Each row below holds a small network's activations on one input, seen along a few directions.
In each table, some parts of the input vary, and every possible input appears once, in random order.
Descriptions start from the smaller parts, as in this example, which fits no table here: one of 2 separate values, together with either a single point or one of 9 places around a ring or (one of 4 places along a line, together with one of 8 places around a ring).
Shared parts are said once, and a part with two or three values counts as separate values.

Other details of the inputs shift rows strongly along two fixed directions, in all tables alike. That doesn't count.

Table:
r1: [ 52  25  -9 -48  39 -36  45 -88 -73  51   9]
r2: [-53 -37  -9  58 -54 -10 -21   7  37 -55  52]
r3: [-26  -1  71 -18   0  43  16 102   7  10 -64]
r4: [ 20  11  16 -67  40   3  -6  15 -44  32 -14]
r5: [ 15  12  19 -49  11  16  39  16 -56  34 -15]
r6: [-34 -34  15  62 -40 -18 -32 -33  64 -63  29]
r7: [ 19   8 -98  16 -28 -25 -40 -67  -2 -21  54]
r8: [ 17   8  11 -67  28  10  -7   9 -37  43 -25]
r9: [-68 -38  49  61 -58  33 -25  83  81 -52  -7]
r10: [-36 -26 -47  68 -24  24 -53   6  70 -55  32]
r11: [-11  -3  68 -26  34  28 -12 105  33  15 -44]
r12: [  -9  -23  -54   22  -29  -60  -10 -111    9  -34   52]
r13: [ -4  12 106 -11  34  27   0  69  22 -16 -67]
r14: [  7  12  12 -37  14   4  46  23 -50  53 -20]
r15: [ 49  38 -20 -43  35  20  -5  23 -34  30 -33]
r16: [ -11  -23  -44   47  -34  -56   -8 -109   18  -19   62]
r17: [-49 -47 -15  59 -44 -14 -57   5  76 -35  51]
r18: [ 41  24 -18 -48  36 -43  42 -87 -74  57  -5]
r19: [ 12  15  16 -38  13  11  46  19 -47  53 -15]
r20: [ 12  13  43  -7  35  64 -23 104  29   0 -66]
r21: [-29 -16 -20  95 -27  12 -27 -26  80 -74  16]
r22: [ 32  22 -33 -52  25 -27  56 -48 -99  58  32]
r23: [ 12   6   7 -66  31   3  -7  12 -41  44 -32]
r24: [ 44  24 -16 -63  28 -30  33 -96 -75  45 -10]
r25: [ -11  -24  -52   43  -27  -66   -4 -104   21  -28   66]
r26: [ -14   -8 -102   54  -39   -2   11  -71   -8  -27   64]
r27: [-60 -45  40  41 -29  17 -63  85 101 -59  -4]
r28: [-58 -43 -16  71 -59 -17  -9  16  64 -46  55]
r29: [ 42  16 -37 -71  46 -33  16 -54 -81  62  31]
r30: [ 43  11 -39 -84  33 -20   8 -61 -82  56  18]
r31: [ 37  18 -33 -53  18 -19  60 -51 -93  64  29]
r32: [ -10  -21  -43   50  -22  -65  -10 -107   10  -31   77]
r33: [ 26  10  17 -55  40   5   7  17 -35  50  -7]
r34: [  7  32  48  10   3  63  16 119  16  -7 -68]
r35: [ 26  38  74  13  27  45   2  81  36 -18 -89]
r36: [-22   1 -36  73 -63  13 -20  21  48 -59  26]
r37: [-25 -30 -77  18 -51 -44   6 -73 -11 -20  73]
r38: [-13 -17 -19  90 -31   0 -29 -25  72 -68  11]
r39: [-17  -3  69 -19  28  30 -18 101  27  25 -52]
r40: [  3  19  48  11  11  71  20 112  13  -3 -67]
r41: [ 19  18  35 -45  30  -5  21 -19 -36  28 -51]
r42: [ 25  45  75   9  21  47  -2  79  38 -22 -87]
Each input here is: one of 3 separate values, together with either one of 4 places along a line or (one of 2 separate values, together with one of 5 places around a ring).
Q: Changing only the choice among 3 separate values turns r26 into r21. The same change can be made to r3. Which row results?
A: r41
Q: Start at r10 and move only the place on the line of 4, one step at a time. The first step leads to r20. Which rows follow, in order?
A: r15, r7
Q: Change only the choice among 2 separate values in r33. List by row number the other rows that result.
A: r30
Q: Start at r42 and move only the place on the line of 4, one step at a time. The first step leads to r35. Which rows follow, in order?
A: r38, r21

Table:
r43: [  0  -5  -2  10   0  -1 -12  -4  15 -13   3]
r44: [ -3  -4 -12  12 -10   3  -4   4  11 -10   3]
r45: [ 51  27 -47 -62  39 -21  28 -69 -81  48   6]
r46: [ -8  -1  -6  16 -11   8   0   1   6 -10   6]
r47: [ -4  -4 -15  12  -9   5  -5   7  10 -10   4]
r48: [-26 -36  12  -6  -8 -15  -2  22   4  20  45]
r49: [ -4  -5   5  13   2  -5  -9 -10  16 -12   2]
r50: [ 27  40  97 -52  49  50  23 107 -15  31 -92]
r51: [ -2   1   6  14 -10  -8  -3  -4  10 -14   3]
r52: [ -1  -1   7  15 -11  -8   0  -6  12 -13   3]
r53: [ -1   2  -5  11 -10  -1  -8   4   9 -15   8]
r54: [ -6  -4  -6  16 -11   6   1   0   7 -11   4]
r55: [ 46  29 -46 -58  29 -19  37 -60 -80  48   3]
r56: [ -2  -3 -12  11  -6   3 -14   3  12  -7   3]
r57: [ -4  -2  -5  12  -5  -1 -12  -1  14  -8   2]
r58: [ 42  27 -36 -52  29 -19  49 -73 -84  51   2]
r59: [-36 -29  10 -13 -13 -20  -5  11   6   9  25]
r60: [-6 -4  0 15 -4 -2 -6 -8 16 -6 -1]
r61: [ -1   4  -1  11 -12  -1  -7   1   9 -13   8]
r62: [ -8  -5   2  19 -10   2   7  -6   9 -10   1]
r63: [ -6  -3  -5  15  -8  -1  -1  -1  12 -10   2]
r64: [ -2  -2  -6  12  -6   1 -14  -1  13  -6   3]
r65: [ -3   0   7  15  -9  -8   1  -7  12 -14   3]
r66: [ 28  38  96 -53  49  52  24 110 -14  30 -94]
r67: [-35 -28  12  -6 -10 -21  -3  18   2  16  35]
r68: [ -3  -6   6  14   2  -4  -7 -11  17 -11   1]
r69: [  0   1  -4  11 -11  -3  -8   4   9 -15   6]
r70: [ -4  -3  -2  14  -5  -2 -10  -5  15  -6   0]
r71: [ -2  -4   0  11   1  -1 -13  -6  15 -12   4]
r72: [ -8  -2  -9  15  -9   9  -1   3   5 -11   6]
r73: [ 45  29 -41 -54  26 -15  41 -65 -86  50   5]
r74: [ -1   2   2  12 -10  -8  -5  -1  10 -16   4]
r75: [-31 -33   9 -11 -15 -17 -17   9  -4   4  17]
r76: [ 47  28 -47 -58  28 -17  35 -60 -81  50   4]
r77: [ -3   0  -9  12  -7   4 -14   1  13  -6   4]
r78: [ -9  -3   1  19 -10   2   4  -5   7 -11   2]
r79: [ -3  -2  -3  11   1   2 -13  -4  14 -12   6]
r80: [ -3  -3   1  11   2  -4 -11  -7  15 -14   3]
r81: [ -9  -2  -2  17 -10   2   2  -2   7 -12   3]
r82: [ -3  -3  -6  10   2   2 -13  -1  14 -13   6]
r83: [  17   33   98  -47   53   58   32  111   -7   34 -100]
r84: [-5 -5 -4 15 -9  0  2 -2 13 -9  1]
r85: [ -4  -1 -13  11  -5   5 -15   3  12  -7   5]
r86: [ -7  -4  -9  16 -11   7   0   3   6 -11   4]
r87: [ -5  -6   7  15   3  -4  -5 -13  18 -11   1]
r88: [-34 -33  12 -24 -21  -9 -15   1   6   3  17]
r89: [ -5  -1 -12  12 -10   6  -5   5  11  -9   6]
r90: [-3 -5 -1 15 -5 -2 -8 -6 16 -5  0]
r91: [ -1  -4  -9  11  -7   2 -14   1  14  -7   2]
r92: [ -5  -2 -16  11  -8   6  -6   7  10 -10   6]
Q: Describe the family of inputs behind these rows.
A: either one of 5 places along a line or (one of 5 places around a ring, together with one of 9 places along a line)
Q: Change only the place on the ring of 5 in r47. List by row number the other rows that result.
A: r45, r56, r69, r86
Q: Change only the place on the line of 9 in r86. List by row number the other rows that result.
A: r46, r54, r58, r62, r72, r73, r78, r81
Q: Change only the place on the line of 9 in r45. List by row number the other rows that result.
A: r43, r49, r68, r71, r79, r80, r82, r87

Table:
r93: [ -6 -11 -49   6 -17 -31   6 -39 -22   8  53]
r94: [ 33  25  50 -56  52   5  17  22 -31  51 -37]
r95: [-18  -3  13  43 -30  29 -21  50  50 -39 -27]
r96: [ 10  11 -60  18 -32 -14  12 -55 -20  -8  21]
r97: [-28 -23  27  32  -8  15 -34  63  54 -14  13]
r98: [-35 -30   9  51 -31 -24 -27  -3  52 -39  26]
r99: [ -5   4  65 -26  17  15  -9  59  21   1 -44]
r100: [ 17  15  24 -63  30  23  22  42 -47  42 -37]
r101: [-12   1  50 -18   4  30  10  86   8   6 -30]
r102: [ -1  -6 -26  -1 -22 -41  14 -64 -19  -5  37]
r103: [  1 -14 -45   9 -13 -27   1 -39 -16  12  59]
r104: [-25 -15 -21  71 -32   8 -11  -2  57 -42  12]
r105: [ -1  -9 -43  13 -18 -27  14 -41 -20  12  62]
r106: [  2 -11 -49   2  -7 -27  -9 -41 -13  16  60]
r107: [ -4   1  66 -26  20  17 -15  63  25   0 -46]
r108: [ -7  11  77  -8  18  14  18  62   9   8 -45]
r109: [  9  11  22 -61  37  30  18  36 -42  48 -36]
r110: [ 18  32  58   7  27  39  13  61  14 -13 -58]
r111: [  0 -17 -75 -15 -16 -32 -12 -68 -33   9  57]
r112: [ 23  22  45 -70  43  11  17  18 -42  41 -53]
r113: [-33 -25  18  60 -34 -20 -12  -4  52 -34  36]
r114: [ -5   6  67 -16  26  12  -9  60  21   8 -43]
r115: [-29 -25  26  18 -15  -1 -34  16  46 -30  -5]
r116: [ 45  42  32 -30  56  32  45  21 -35  33 -57]
r117: [-12 -13 -28  68 -16  -2 -20 -28  53 -47  25]
r118: [-24 -30  -3  48 -27 -28 -28 -24  49 -29  43]
r119: [ 36  42  22 -34  43  33  51  27 -40  43 -60]
r120: [ -7 -15 -56 -11 -17 -22 -11 -45 -22   4  46]
r121: [ 15  16  51 -58  39  18  37  14 -45  45 -55]
r122: [-23 -17 -23  69 -29   7 -18  -2  58 -42  11]
r123: [-10  -6 -10  65 -23   1 -31  -8  57 -61  15]
r124: [ 25   4 -39 -43   6 -44  15 -79 -51  24  27]
r125: [-50 -39 -11  47 -42   5 -17   9  41 -32  33]
r126: [ 30   8 -56 -34   9 -33  32 -64 -70  49  52]
r127: [-14  -4 -20  52 -41   5 -44   1  51 -58  14]
r128: [-39 -32 -13  50 -35 -10 -26  20  44 -31  40]
r129: [  7  21  36  -6   6  44  -2  71  17  -4 -64]
r130: [ -9 -16 -52  -3 -26 -23   6 -45 -27   2  46]
r131: [-38 -16  30  39 -22  12  -7  66  41 -21   7]
r132: [ 17   0 -27 -45  18 -24  20 -78 -56  36   7]
r133: [ -8  -6 -13  61 -16   1 -43  -8  60 -59  16]
r134: [ 47  26 -77 -40   9 -18   8 -76 -64  31   8]
r135: [-12 -23 -57  -7 -10 -15 -13 -50 -19  10  44]
r136: [ -7 -10 -50  -1 -28 -28  13 -40 -24   1  53]
r137: [ 38  36  16 -39  48  33  32  27 -31  40 -62]
r138: [ 47  38  27 -37  66  33  19  23 -23  31 -58]
r139: [ 21   3 -42 -52  20 -32  16 -96 -63  41  18]
r140: [ 14   1 -65  16   1 -12  -8 -59  -2   1  21]
r141: [-21  -9  47 -15  12  42   0  75  13  10 -38]
r142: [-10   4  22  43 -28  27 -25  48  47 -49 -24]
r143: [-49 -42 -13  45 -39   5 -24  10  42 -32  31]
r144: [ -7  10  19  55 -15  15  -4  19  40 -47  -8]
r145: [-12  -4  27  59   0  28 -11  37  60 -41 -21]
r146: [ -6   7  76 -10  20  14  12  63  13   7 -46]
r147: [-38 -32  -5  42 -44 -22 -19 -27  38 -41  30]
r148: [ 19  10 -20 -40   5 -31  35 -71 -63  29  11]
r149: [ 12   8 -62  14 -29 -14   6 -55 -18  -7  20]
r150: [ 49  34 -52 -33   5 -11  12 -60 -59  14   2]
r151: [ 43  52  29 -42  23  32  35  33 -49  23 -60]
r152: [-13  -3  49 -20   8  35   4  82   3   7 -40]
r153: [ 12   4 -21 -36   9 -24  36 -76 -60  34  10]
r154: [ 12  26  56  16  32  43  28  58  17  -3 -56]
r155: [ 15  22  47   5  42  42   0  55  27  -3 -56]
r156: [ 24  12 -58   4 -16 -15 -22 -55 -14 -18  23]
r157: [-44 -40   4  39 -27  -7 -41 -15  57 -36  18]
r158: [ 28  23  47 -60  53   2  11  27 -33  45 -46]
r159: [ 22   7 -48 -40  15 -27  17 -43 -61  43  32]
r160: [ 27  17 -48  14   4 -18 -10 -65  -8 -18  26]
r161: [-23  -3  53 -11   7  42  18  75   4  13 -37]
r162: [-29 -30  14  55 -29 -21 -26  -5  56 -34  33]
r163: [  3  -9 -30   0  -6 -44  -3 -63 -13   3  36]
r164: [-36 -24  45  24 -19   8 -25  36  53 -35 -16]
r165: [ 14  30  50  -3   3  43   5  71   8 -13 -61]
r166: [-41 -34  -2  52 -50 -28 -24 -16  55 -52  39]
r167: [-42 -29  47  31 -16  14 -18  31  52 -29 -18]
r168: [ 15  21  30 -58  25  24  40  43 -55  44 -36]
r169: [ 38  25 -57 -26  26  -7  20 -61 -45  33   0]
r170: [ -3   1  57 -25  15  15   7  39  -1   7 -46]
r171: [-27 -16 -40  61 -50   1 -43  -9  58 -54  21]
r172: [ 52  48  35 -39  53  28  30  24 -40  23 -61]
r173: [ -5 -11 -54  -1  -9 -30 -11 -39 -17  11  53]
r174: [-10   0  48 -21   9  29   4  87   8   7 -33]
r175: [ 28   5 -68 -55  13 -33  10 -63 -68  41  42]
r176: [ 19  17  22 -63  30  16  22  45 -43  41 -29]
r177: [ 28   7 -43 -36  17 -24  19 -45 -57  47  39]
r178: [-40 -31 -16  34 -38  -6 -36  20  48 -36  40]
r179: [ 27   9 -23 -47  12 -36  23 -62 -55  28  13]
r180: [-23 -20  48  32  -2   2 -36  41  63 -21  -1]
r181: [ 31  12 -16 -32  17 -36  30 -65 -53  40  24]
r182: [-38 -32 -16  44 -27 -10 -41  20  49 -28  41]
Q: Describe the family of inputs behind these rows.
A: one of 6 places along a line, together with either one of 5 places around a ring or (one of 2 separate values, together with one of 5 places along a line)
Q: Changing only the place on the line of 6 turns r121 into r132. The same change can be made to r116. Which row results?
A: r117
Q: Changing only the place on the line of 6 turns r182 into r128. The same change can be made to r138. Which row results?
A: r145
Q: Change only the choice among 2 separate values in r143. List by row number the other rows that result.
A: r167
Q: Change only the place on the line of 6 in r99. List by row number the other rows that result.
A: r102, r107, r124, r166, r179
Q: Change only the place on the line of 5 in r182. List by row number the other rows that result.
A: r97, r111, r135, r175
Q: Start at r106 and move only the place on the line of 5, one step at a time. The first step leads to r173. Which rows follow, in order?
A: r178, r120, r109
